A small network was shown many inputs. Here are its activations along a few directions, one row for each input.
In each table, some parts of the input vary, and every possible input appears once, in random order.
A made-up example of a description, with smaller parts first: values(2) and (point or ring(9) or (line(6) and ring(8))).
Shared parts are said once, and a part with two or three values counts as separate values.
In the rows, 128 means zero.

Table:
R1: [ 37 114 130  31 138 160 161 117 127 116 124  96 149 130 149  71 135 147]
R2: [ 85 153 131 100 160  98 116 132 120 123 126 117  84 157 110 158 101 111]
R3: [186 172 130 166 118 137  96 117 133 136 126 131 133  97 144 147 107 129]
R4: [ 73  94 132 122 180 119 129 133 125 129 140 126 130 179 112 136 128 125]
R5: [126 139 101 101  86 189 135 105 149 126 147 127 174  68 170  39 145 152]
R6: [ 97  63 158 123 136  91 145 120  94 143 131 145 107 191  80 116 136 117]
R7: [112 150 150  71 119  76 140 158 116 112  98 121  70 139 103 193 124 129]
R8: [202 170 132 141  97 104 124 142 130 110  92 137 128  68 134 168 129 129]
R9: [178 149  87 179 119 155 116 137 146 129 135 125 150  99 149 138 128 121]
R10: [ 86 132 101 105 165 124 139 147 136 127 130 114  99 171 122 156 123 114]
R11: [185  84 160 202  97 125 130 106 119 145 136 161 148 120 122  95 144 125]
R12: [169 114 123 197 121 159 105 122 142 140 151 138 163 118 141 116 137 136]
- What is each input in this table made of? => values(2) and (point or line(5))
- Changing only the values(2) part turns R2 into R3. The same change can be made to R4. Which row results? => R12

Table:
R13: [197 112 117 171  89 131 129 135 129 131 131 142 156  94 132 135 150 139]
R14: [138 189 110 101 129 180 130 139 146 122 119 113 158  73 186 121 132 150]
R15: [ 94  91 145 102 148 103 147 138 104 143 118 132 109 194 102 157 141 128]
R16: [185 154 126 163  98 105 102 114 130 124 114 146 149  72 140 123 123 127]
R17: [ 87 176 103  61 118 174 120 135 151 117 120  92 145 109 162 120 131 155]
R18: [ 62  75 113 117 154 155 138 105 126 140 160 119 147 166 119  59 132 120]
R19: [ 84  77 138 146 175 117 117 118 102 151 152 136 119 209  93 130 115 112]
R20: [175 119 128 188 107 111 126 143 124 127 112 156 126 108 115 157 152 124]
R21: [164 114 134 164 124  84 137 158 120 130 109 160 108 143 100 166 151 112]
R22: [ 51  73 128 137 166 132 139 114 110 138 152 116 111 190 117  89 113 119]
R23: [ 76  89 127  70 127 157 166 120 123 135 125 111 133 154 125  89 145 138]
R24: [183  99 134 227 133 127 101 131 125 123 142 147 151 130 108 127 120 112]
R25: [167 146 148 149 114  77 123 129 108 116 111 135  83 116 101 163 108  98]
R26: [149 111 117 124  99 168 147 111 148 137 125 129 169 106 165  76 147 138]
R27: [171 124 120 163  81 154 144 124 142 136 140 136 160  96 158 108 161 134]
R28: [119  80 148 177 169 104 119 124 111 143 142 145 122 191  91 155 116 110]
R29: [159  93 127 207 145 107 114 122 115 130 149 149 115 155  97 145 115  88]
R30: [173 193 104 125 105 172 115 139 160 140 130 114 136  66 171 146 115 142]
R31: [186 197  99 148 123 140 106 134 144 121 111 122 142  78 155 175 114 143]
R32: [ 89 157 132  66 170 109 120 152 124 131 116 102  90 167 121 203 110 123]
R33: [ 67  80 134  78 142 107 170 146 121 116 128 130 117 168 114 123 146 138]
R34: [101 102 115  92 102 162 142 121 138 125 128 113 159 133 140  72 165 153]
R35: [189 150 153 169 101  98 109 134 120 108 104 136 118  89 112 146 110 121]
R36: [192 100 110 211 119 145 105 116 128 138 166 152 169 108 121 109 128 128]
R37: [ 72 127 142  50 124 143 146 106 112 125 122 113 117 126 120  82 118 134]
R38: [129  95 155 135 142  90 148 143 113 136 106 139 110 176  99 181 141 125]
R39: [146 151 130 105  97 156 130  94 136 129 122 131 149  78 162  67 119 137]
R40: [162 186 119 130 144  90 115 166 139 118 107 133  81 120 120 209 119 112]
R41: [123 136 168 120 140  64 131 140 116 125 116 144  84 146  94 172 112 125]
R42: [ 97  88 110 137 132 172 116 103 139 134 163 115 168 150 131  42 139 139]
R43: [ 62 158 115  37 142 167 141 136 138 125 117  87 121 129 145 136 110 138]
R44: [ 61 148 123  43 161 116 143 165 136 106 124 104 103 143 134 168 114 136]
R45: [166 113 114 205 112 167 119 104 140 143 175 144 172 111 148  80 138 123]
R46: [ 56 126 148  73 136 103 146 124  98 119 118 115  90 147 120 109 111 128]
R47: [ 97 141 130  72  99 149 122 105 127 116 124 117 142 105 135  64 139 151]
R48: [170 164 130 145  79 140 126 110 135 127 137 138 140  70 152  99 131 134]
R49: [145 100 111 167 130 179 122  93 148 146 158 134 180 122 156  47 124 125]
R50: [ 78 127 165  88 148  66 127 126 114 120 114 130  90 151 102 146 119 110]
R51: [174 193 110 155 126 116 105 150 143 118 108 130 100  88 135 199 120 127]
R52: [120 165 139 105 171  85 119 154 135 110 106 114  80 144 119 223 121 121]
- Changing only one part turns R46 into R22. The same change can be made to R25. Which row results? => R29
- Changing only one part turns R24 into R20. The same change can be made to R36. Which row results? => R13
- What is each input in this table made of? => line(4) and ring(10)
- Which other rows does R41 become when the line(4) part takes its other values? List them by row number. => R28, R38, R52
